Each row below holds a small network's activations on one input, seen along a few directions.
In each table, some parts of the input vary, and every possible input appears once, in random order.
Descriptions start from the smaller parts, as in this example, which fits no table here: line(4) and (point or line(9) or (values(3) and ring(5))).
Shared parts are said once, and a part with two or three values counts as separate values.
(in the rows, 128 means zero)

Rows:
row 1: [152 122 167 105 103 125 111 149 147 169  88 209  96 134 148  89 158  76]
row 2: [124 119 181 123 115 119 116 159 147 150 123 210 108 124 146  81 143 113]
row 3: [130 140  79 107 148 141 138 115 128 123 119  83 128 128 128 152 121 111]
row 4: [135 152  86 122 152 131 127 113 119 121 121  87 134 137 113 152 126 110]
row 5: [125 121 178 130 114 116 103 155 132 160 115 209 109 139 132  88 160 124]
row 6: [148 109  84 136 128 142 147 109 121 104 133  51 155 110 123 146 102 156]
row 7: [141 138  94 134 142 132 143 107 109 111 142  70 161 116 109 158 114 141]
row 8: [138 148  79  99 138 140 137 103 137 122 103  87 119 139 116 157 121  95]
row 9: [141 139  80 129 138 130 133 114 114 123 137  91 142 122 120 156 129 130]
row 10: [119  91 211 150  85 112 108 145 147 137 137 182 139 112 150  73 139 178]
row 11: [116  95 211 153  89 109 108 158 136 131 136 185 143 119 152  84 161 186]
row 12: [149 137 169 115 109 122 104 151 139 165  93 222 112 138 132  92 170  76]
row 13: [145 164  70  91 145 145 131 105 143 134  96  83 116 138 124 176 110  77]
row 14: [140 130  82 124 134 135 145 108 129 125 131  76 137 120 131 151 116 127]
row 15: [103 113 197 140 108 117 113 167 129 131 142 201 125 129 145  84 165 163]
row 16: [155 157  57 100 145 142 126 107 128 144 103  99 132 137 121 181 122  78]
row 17: [132 127  95 123 137 134 147 106 131 113 141  63 158 111 120 154 104 137]
row 18: [ 60 122 170 171 152 128 150 133 109  94 193 131  96 133 124 117  84 160]
row 19: [148 117  84 145 131 127 139 107 114 105 138  59 161 124 114 157 111 158]
row 20: [ 60 121 169 174 155 118 138 133 103  95 192 135 100 142 116 128  95 170]
row 21: [110 106 200 141 103 120 117 163 132 132 129 195 117 124 144  71 144 150]
row 22: [144 148  75 106 144 131 134 106 122 128 106  89 130 141 107 172 120  99]
Q: The inputs of row 13 and row 16 match in every part but one. If row 8 is changed in the same way as row 13 into row 16, which row does it become?
A: row 22
Q: What is each input in this table made of?
A: values(2) and (point or line(4) or line(6))
Q: Change only the values(2) part in row 11. List by row number the other rows that result.
A: row 10

Rows:
row 23: [130 116 162 124 121 118 108 153 127 137 134 189 149 119 127 108 168 142]
row 24: [137 125 105  95 118 139 121 127 146 163  82 143 100 144 140 123 119  68]
row 25: [113  90 182 163 112 105 127 137 115 112 171 157 143 123 110  93 141 187]
row 26: [ 84 115 178 178 137 119 127 141 115 103 181 169 117 138 105 109 122 159]
row 27: [150  99 144 132  98 121 117 145 136 130 129 123 151 100 148  99 152 176]
row 28: [156 109 129  91 103 138 120 127 160 148 102 115 129 111 158 122 123 119]
row 29: [ 68 133 166 159 149 114 133 128 118 106 166 129  93 130 134 130  87 131]
row 30: [113 155 153 125 132 112 114 126 124 141 109 206 115 158 104 107 161  94]
row 31: [115 147  77 127 151 149 145 121 121  94 140  88 120 133 119 174  94 127]
row 32: [107 148 129 123 145 138 132 146 139 114 133 161  83 150 120 126 127  86]
row 33: [149 131 158 130 109  89 109 146 123 165  95 196 142 132 133 117 174 125]
row 34: [149 165  58 115 156 139 130 111 111 138 105 111 119 148 118 173 120  72]
row 35: [ 89 134  86 147 148 130 136  99 116  94 159  68 113 132 120 167  79 142]
row 36: [118 159 123 116 145 128 119 135 118 156 108 177  84 148 130 130 133  70]
row 37: [138 124 123 108 141 139 137 141 140 155 112 127  88 119 139 120 106  91]
row 38: [ 94 146 168 124 141 123 114 128 119 116 140 192 118 145 121 109 158 116]
row 39: [128 113 177 151 121 104 119 163 112 131 154 166 155 124 132 102 149 173]
row 40: [148 157  73 119 163 145 137 127 115 114 127  99 113 139 111 169 101  96]
row 41: [152 150  70 111 150 126 125  93 107 102 119  57 175 125 103 180 147 119]
row 42: [163 150  56 105 149 133 124  78 108 138 100  77 176 134  98 179 160  98]
row 43: [122 118  86 147 144 129 158  87  88  86 142  36 171 121 107 175 124 171]
row 44: [ 82 152 140 139 139 129 135 145 132 113 148 147 101 142 123 115 100 107]
row 45: [139  98 144 136 108 136 142 126 149 131 129  86 121 111 154 102  97 174]
row 46: [149 140  70 132 146 129 159 100  95 101 135  48 170 118 100 174 137 154]
row 47: [144 108 129 116 109 139 140 135 165 130 111 107 138 103 150 103 102 150]
row 48: [179 128 140 110  80 126 108 123 137 167  93 153 157 111 151 114 171 110]
row 49: [184 120 124  98  88 148 114 132 160 168  76 137 137 130 146 133 124  91]
row 50: [164 116 144 115  93 126 115 133 144 135 109 139 148 107 157 112 168 145]
row 51: [140  92 171 147 104 125 135 120 133 120 146 113 157 103 131  87 134 195]
row 52: [106 113 122 118 130 141 138 137 162 137 134 111 104 133 145 113  96 122]
row 53: [107 111 139 148 135 139 152 139 150 134 148 102  98 129 148 117  80 143]
row 54: [ 79 133 167 149 131 121 106 145 111 118 159 170 112 138 113 114 142 143]
Q: What is each input in this table made of?
A: line(4) and (values(2) or ring(6))
Q: The inputs of row 48 and row 27 match in every part but the line(4) part. If row 36 is changed in the same way as row 48 into row 27, which row does it become?
A: row 44
Q: Change only the values(2) part in row 40. List by row number the other rows that result.
A: row 41
Q: List by row number the other rows that have the line(4) part in common with row 53.
A: row 25, row 26, row 29, row 35, row 43, row 45, row 51

Rows:
row 55: [ 90 119 196 159 122 119 119 150 127 120 162 194 125 131 131  95 133 157]
row 56: [118 104 191 138 101 122 115 167 145 127 137 186 113 122 159  89 145 153]
row 57: [126 140  61 131 163 134 144 107  95 109 150  54 135 128 107 178 113 138]
row 58: [135 145  64 122 155 143 144 102 115 106 138  55 153 121 109 165 108 128]
row 59: [111 109 198 149 105 118 123 145 132 138 141 183 131 123 133  78 136 159]
row 60: [127 109 194 129  96 111 109 145 150 154 104 200 114 134 147  87 148 119]
row 61: [101 101 196 148 109 116 115 165 131 129 152 180 120 120 147  89 135 172]
row 62: [154 149  66 104 141 135 134  93 133 138  92  79 116 141 118 171 113  75]
row 63: [142 140  65 119 152 140 144 107 109 112 135  46 132 118 118 164 112 131]
row 64: [154 148  58 114 146 147 143 105 128 104 123  62 152 122 120 166 118 111]
row 65: [148 148  60  93 143 143 136 108 135 133  99  79 134 133 117 163 119  89]
row 66: [130 123 187 130 103 109 110 143 137 167 104 218 111 143 131  90 157 104]
Q: What is each input in this table made of?
A: values(2) and line(6)
Q: The inputs of row 56 and row 64 match in every part but the values(2) part. If row 55 is changed in the same way as row 56 into row 64, which row does it become?
A: row 57

Rows:
row 67: [104 115 180 167 125 106 105 142  91 114 174 169 156 130 123 114 152 185]
row 68: [ 91 112 132 152 136 131 154 129 110  89 163  80 130 123 121 121 105 170]
row 69: [110 134 179 129 124 114 105 158 126 147 139 205 104 135 131  96 150 126]
row 70: [144 151 130 115 136  97 104 131 108 151  89 188 123 151 108 141 181  87]
row 71: [105 115 177 129 113 132 121 154 160 154 131 184  65 135 167  90 106 113]
row 72: [118 136  90 126 149 145 151 111 122 102 142  44 114 116 133 161  92 127]
row 73: [188  96 168 102  62 122  99 148 174 164  85 174 175  98 165  69 174 147]
row 74: [221 121 117  78  68 135  91 140 175 181  64 154 162  98 160 108 172  97]
row 75: [101 113 177 160 135 120 132 151 112 109 179 164 131 127 131  91 134 179]
row 76: [127 155 125 104 137 132 117 150 145 154 110 176 105 145 127 123 130  75]
row 77: [139 169  72 103 165 138 123  99 123 132 113 109 126 145  99 167 120  73]
row 78: [115 120  78 130 138 145 166 109 134 107 135  43  97 128 132 152  73 124]
row 79: [174  69 176 126  63 129 119 140 146 145 115 131 183  82 167  74 167 196]
row 80: [113 124 175 127 126 122 113 163 138 145 134 199  98 139 141  91 138 120]
row 81: [128 145  89 139 146 121 133  90  86  99 129  67 157 140  85 177 146 141]
row 82: [120 144  79 130 155 148 153 103 116  96 138  63 138 127 104 161  98 131]
row 83: [ 96 123 128 155 150 125 142 120 109  88 166  97 151 119 111 138 119 178]
row 84: [ 87  94 126 146 126 140 167 128 135  95 150  70 103 124 146 125  79 167]
row 85: [102 101 183 162 127 127 144 148 120 117 160 155 117 128 133  83 121 174]
row 86: [130 158 128 108 140 126 112 143 136 153 110 185 111 137 112 136 144  75]
row 87: [149 169  77 115 159 119 111  99 100 131 112 112 160 147  90 181 136  84]
row 88: [125 148  84 141 154 125 137  96  92 104 137  71 144 124 100 175 135 142]
row 89: [ 94 108 136 150 142 130 154 124 129  94 156  76 123 120 134 134  86 171]
row 90: [125 129 123 107 119 136 129 147 168 166  98 159  61 148 152 116 104  63]
row 91: [135 167 132 112 142 122 107 129 126 150  98 193 122 146 115 144 160  80]
row 92: [138 157  77 100 153 144 137 105 140 134 110  95 102 140 127 158  88  63]
row 93: [208 110  73 107  97 137 126  94 148 119  87  38 203  81 138 137 139 154]
row 94: [133 147 133  99 125 143 120 151 158 171 107 175  75 144 144 134 116  67]
row 95: [180  85 120 126  78 134 124 121 147 130 116  67 199  80 155 111 140 204]
row 96: [122 140  78 134 158 126 145 101 104  94 146  66 130 130 101 158 123 130]
row 97: [ 96 133 129 162 138 127 134 121 104  92 167 106 166 132 104 151 119 181]
row 98: [ 98 115 134 162 136 107 119 121  87  92 163  98 165 125 106 153 148 180]
row 99: [119 138 182 139 118 114 110 153 125 135 134 213 122 143 128 100 162 120]
row 100: [109 118 184 123 115 131 121 166 155 146 133 191  83 136 154  96 126 110]
row 101: [ 94 119 185 166 124 117 128 138 102 111 160 166 152 126 119 108 146 178]
row 102: [122 145  70 101 140 144 143 103 148 148 103  81  88 142 133 151  74  66]
row 103: [142 165  75 109 152 129 133 100 109 138 103 115 128 156  96 170 144  76]
row 104: [ 94  96 187 157 123 125 141 144 129 121 166 149  95 115 149  91  98 162]
row 105: [145 157  68 101 157 143 139 113 118 140 113 108 110 138 113 161 111  74]
row 106: [ 86  85 180 155 114 135 147 148 152 115 163 141  89 126 165  82  88 158]
row 107: [127 129 181 139 118  96 104 141 109 138 124 220 124 148 114 109 170 126]
row 108: [221 122  62  81  93 135 118 100 163 162  53  78 189 101 141 136 162 100]
Q: What is each input in this table made of?
A: ring(6) and (point or line(6))
Q: The inputs of row 98 and row 81 match in every part but the ring(6) part. If row 97 is changed in the same way as row 98 into row 81, which row does it become?
A: row 88
Q: Change only the ring(6) part in row 95. List by row number the other rows that result.
A: row 73, row 74, row 79, row 93, row 108
Q: Change only the line(6) part in row 105. List by row number the other rows that result.
A: row 77, row 87, row 92, row 102, row 103

Rows:
row 109: [172 116  62 135 135 137 151 101 111  89 143   4 187  88 128 156 111 175]
row 110: [109 118  72 132 166 133 158  87 101 101 153  13 154 109 106 155  78 158]
row 111: [183 168  18  79 160 141 123 108 116 153  94  87 144 128 110 188 149  64]
row 112: [ 52 120 227 190 129 103 141 159  97 117 179 198  65 158 115  84 109 162]
row 113: [129 173  48 102 179 136 122  89 135 131 104  91  83 156 119 208  92  32]
row 114: [ 78 105 221 180 109 119 130 149 124 107 180 186 149 124 123  73 123 199]
row 115: [217 112  30  87 124 138 135  84 147 146  72  50 168 103 151 165 145  84]
row 116: [153  83 195  87  59 123  95 149 174 177  69 195 136 115 168  66 185 142]
row 117: [117  83 214 174  62 119 123 149 141 117 149 174 175 123 136  82 148 223]
row 118: [ 83 158  64 135 186 138 166 122  94  87 164  39  95 143  96 173  64 121]
row 119: [146 145 191 115 104 112  79 167 140 155 104 248 124 135 141 101 198 104]
row 120: [ 98 155 195 119 122 136 112 171 155 156 126 251  55 154 142  85 134  74]
Q: What is each input in this table made of?
A: values(2) and ring(6)
Q: The inputs of row 111 and row 109 match in every part but the ring(6) part. If row 119 is changed in the same way as row 111 into row 109, which row does it become?
A: row 117
Q: Change only the values(2) part in row 120. List by row number the other rows that result.
A: row 113

Rows:
row 121: [118  76 179 123  61 115 125 182 177 132 129 158 161  85 157  81 166 194]
row 122: [ 43 121 221 216 155 139 138 170  80  34 196 158 127 122 136  81 116 223]
row 123: [ 10 159 228 206 164  98 126 157  79  79 186 208  49 153 123  93 124 119]
row 124: [133 154  69 135 147 117 133 127 109 153 102 119 114 149 111 168 115  57]
row 125: [173 115 119 102 115 143 118 118 139 132 108 101 178  96 119 135 168 175]
row 126: [149 131 116  96 128  90 125 113 156 182  97 166 115 132 112 143 136  76]
row 127: [178 112 135 138  89 135 129 133 134 134 132 120 160 104 139 122 160 171]
row 128: [157 111  80 144 131 135 136  92  91 100 103  56 176 121 117 144 134 164]
row 129: [ 92 175  79  99 148 139 146 100 141 147 159 117  88 181  92 190  90  68]
row 130: [112 113  75 142 150 144 154  99 123  72 148  11 115 129 130 163  55 161]
row 131: [172 122  91 120 136 126 127 114  94 137 103  62 187  99 111 147 170 164]
row 132: [163  92 179 122 100 147 117 116 139 160 141 146 193  93 162  84 128 180]
row 133: [118 113 208 109  70 134 107 187 184 140 100 212 100 124 151  93 148  80]
row 134: [134 115  80 138 142 135 153  83  97  96 133  47 153 112 109 156  81 176]
row 135: [151 168  74  73 148 113 105 109 136 153 114 159 142 172 110 134 140  65]
row 136: [171 144 138 116 117 116 123 149 140 153 103 170  81 139 144 113 171  74]
row 137: [134 109 172  94  98 123  88 148 163 171 121 210  93 141 148 107 160  86]
row 138: [ 96 174  62 132 204 154 152 106 122 128 129  85  71 150 134 149  43  70]
Q: The inputs of row 136 and row 127 match in every part but one. If row 129 is changed in the same way as row 136 into row 127, which row does it become?
A: row 134
Q: What is each input in this table made of?
A: values(2) and (point or line(8))
Q: Change only the values(2) part in row 126. List by row number the other rows that result.
A: row 125
